A small network was shown many inputs. Here are its activations along a few directions, one row for each input.
Each table varies a few parts of the input and shows all the possible inputs, shuffled.
A made-up example of a description, with smaller parts first: ring(5) and (point or (values(2) and line(4)) or ring(11)).
Shared parts are said once, and a part with two or three values counts as separate values.
In the rows, 128 means zero.

Other details of the inputs shift rows strongly along two fixed directions, in all tables alike. That doesn't count.

A family of inputs:
r1: [130 108 158 136 125  99  96 164 179 108 112 136]
r2: [ 99  88 140 122 185  91  67 240 202 103 127  80]
r3: [138 130 115 117 155 174 154  97  79 125 131 108]
r4: [142 107 145 123 120 169 180  94  92 112 128 127]
r5: [139 127 132 125 150 175 141  92  72 127 125 122]
r6: [101 118 117 117 151 111 111 180 183 133 132 103]
r7: [138 114 151 115 132 162 156  92  80 141 122 113]
r8: [120  70 163 114 157 152 132 160 111 115 128  81]
r9: [152 129 122 126 145 172 164  96  85  94 131 128]
r10: [134 188  91 149  95 110 115  82 175 142 117 191]
r11: [121 188  99 138 101 111 102  83 163 177 116 178]
r12: [123  84 177 144 162  91  43 230 192  70 114 126]
r13: [105 175  79 121  90 112 143  92 186 189 132 153]
r14: [132 179  79 143  88  57 102  84 126 179 121 199]
r15: [137 123 123 115 138 175 193 104  94 105 139 121]
r16: [141 183 112 137  80 103 118  83 174 154 113 194]
r17: [143 128 122 119 147 170 184 101  91 102 136 122]
r18: [137  84 177 113 163 149 106 159  95 110 119  99]
r19: [136 125 135 125 110 120 148  98  24 114 143 116]
r20: [115 106 133 127 128 110 118 177 191 108 130 126]
r21: [104 166  93 158  72  82 109 160 164 194 137 113]
r22: [130  97 152 132 121 120 134 148  57 113 162  81]
Each input here is: line(4) or (values(2) and ring(9)).
Start at r20 and move only the ring(9) part, one step at a time. The first step leads to r15. Which rows follow, in order?
Answer: r17, r9, r10, r12, r16, r1, r4

A family of inputs:
r23: [124 132 124 132 124 115 120 142 133 125 132 119]
r24: [134 105 151 127 131 138 136 120  87 109 132 119]
r25: [120 124 124 128 129 132 122 140 147 139 131 116]
r26: [122 130 121 132 127 117 112 140 130 134 135 116]
r27: [131 128 139 132 126 109 108 133 127 129 125 130]
r28: [127 127 132 131 124 131 127 142 149 125 129 129]
r29: [133 129 134 124 138 124 113 131 144 123 120 135]
r30: [120 130 130 123 138 130 116 135 145 131 122 127]
r31: [139 117 144 118 139 169 163 112  93 107 132 117]
r32: [120 128 133 129 128 110 110 137 125 136 130 126]
r33: [139 121 133 118 130 182 183  93  71 124 134 108]
r34: [126 216  59 128  74 124 163  27 155 196 130 186]
r35: [121 121 124 125 122 113 121 142 133 140 132 118]
r36: [128 122 132 125 132 124 118 129 147 115 124 139]
r37: [126 120 134 132 124 130 119 134 148 124 123 133]
r38: [123 124 126 125 118 111 128 144 135 131 129 119]
r39: [130 127 126 129 134 121 128 141 145 117 129 138]
r40: [127 117 134 129 117 112 118 136 134 126 125 134]
r41: [120 121 126 132 127 123 125 140 142 141 130 117]
r42: [130 131 136 126 136 129 114 131 147 124 117 131]
r43: [127 124 134 134 121 122 129 143 144 128 129 129]
r44: [141 122 130 115 147 174 170  89  59 126 131 123]
r45: [120 127 124 125 135 130 122 135 150 131 128 118]
r46: [132 124 135 128 123 112 113 139 130 133 121 131]
r47: [120 127 130 127 133 131 116 140 142 139 124 126]
r48: [122 128 113 133 134 120 119 141 135 128 133 121]
r49: [135 113 142 131 132 138 126 125  96 110 131 121]
r50: [131 128 136 131 131 130 114 136 144 132 119 130]
r51: [129 124 132 128 116 113 126 145 135 126 131 130]
r52: [136 115 136 113 144 163 165 111  91 110 133 112]
r53: [133 131 124 135 135 118 110 137 131 122 123 134]
r54: [122 124 130 124 125 113 115 142 128 140 125 127]
r55: [144 111 135 128 139 167 161  99  61 103 132 123]
r56: [123 131 116 133 131 118 127 143 138 119 130 124]
r57: [120 125 128 129 124 110 116 137 130 136 137 117]
r58: [123 124 117 126 139 122 123 138 143 131 131 124]
r59: [137 119 140 121 134 163 152  99 100 113 125 128]
r60: [129 129 131 124 132 125 127 138 149 116 130 136]
r61: [121 130 126 124 131 128 130 137 152 122 125 120]
r62: [131 125 137 134 128 122 117 137 139 134 119 130]
r63: [129 133 130 134 122 117 117 142 132 120 134 129]
r64: [129 120 128 130 134 120 119 132 143 117 124 140]
r65: [125 127 119 126 136 120 131 140 145 122 128 127]
r66: [126 117 136 136 122 122 121 135 143 127 123 133]
r67: [122 124 128 132 123 121 132 142 144 133 127 118]
r68: [134 114 141 121 130 147 159 113  74 117 138 105]
r69: [133 223  58 142  64 117 166  34 145 181 130 199]
r70: [134 128 129 128 140 120 114 134 139 124 120 137]
r71: [151 127 139 124 133 169 157  87  48 121 131 120]
r72: [122 133 127 131 130 117 106 140 125 134 129 125]
r73: [122 129 128 120 140 125 116 135 142 130 125 131]
r74: [120 124 132 131 130 123 119 141 137 141 123 126]
r75: [127 128 136 132 119 110 121 139 133 122 135 129]
r76: [122 131 119 132 137 119 112 141 130 129 127 129]
Changing only one part turns r57 into r27. The same change can be made to r35. Which row results?
Answer: r46
Describe the family of inputs behind these rows.
Answer: ring(6) and ring(9)
Start at r33 and move only the ring(9) part, one step at a time. The first step leads to r67. Which rows follow, in order?
Answer: r38, r68, r23, r56, r65, r52, r61
Start at r32 and move only the ring(9) part, one step at a time. The first step leads to r54. Which rows follow, in order?
Answer: r74, r47, r30, r73, r44, r76, r72

A family of inputs:
r77: [131 166  99 143 105 108 122 115 126 136 133 150]
r78: [130 139 117 119 111 118 142  81 108 152 125 156]
r79: [113 139 100 142 110  97 115 154 207 145 119 154]
r80: [139 166 114 144  97 133 144 100 107 137 132 140]
r81: [145 123 124 122 125 141 166  93  60 116 141 116]
r82: [120 156 101 128 122 131 119  92 148 155 110 133]
r83: [123 152 103 147 120 127 114  93 146 154 120 136]
r84: [110 148 106 143 103  89  72 151 196 163 140 141]
r85: [122 132 122 103 128 163 180 103  53 148 139  98]
r86: [141 111 151 113 119 153 159  91  74 134 126 126]
r87: [125  71 189 139 160 119  78 227 137  80 122  84]
r88: [112 150 115 127 116 107 109 132 199 124 131 145]
r89: [120  67 157 128 159 147 135 181 131  82 131  95]
r90: [152 115 136 118 156 177 171 114  83 121 121 121]
r91: [137 148 130 129  92 123 152  88 118 150 127 137]
r92: [131  58 161 127 180 135 109 220 145  86 121  90]
r93: [116 150 125 142 102  86  77 151 192 152 114 161]
r94: [147 135 140 107 150 180 171  84  82 114 130 125]
r95: [125 150 114 139  95  79 108 138 172 140 130 133]
r96: [114  63 167 123 167 137 112 198 149  67 135  88]
r97: [140 124 127 128 139 153 150 101  55 115 134 134]
r98: [139 112 128 116 137 141 161  90  55 119 137 126]
r99: [130 149 116 132 114 130 131  90 106 147 122 164]
r100: [137  83 168 112 188 148 112 186 126  87 123  95]
r101: [101 155 107 140 113  75  90 157 190 172 137 131]
r102: [126 164 114 116 119 130 131  97 163 130 129 150]
Describe the family of inputs behind these rows.
Answer: line(5) or ring(9) or (values(2) and ring(6))
Start at r89 and move only the ring(9) part, one step at a time. The first step leads to r96. Which rows follow, in order?
Answer: r88, r102, r94, r100, r90, r92, r79
Change only the values(2) part in r95. List by row number the other rows that result.
Answer: r80
List by row number the other inputs of the same sort as r83.
Answer: r82, r84, r85, r101
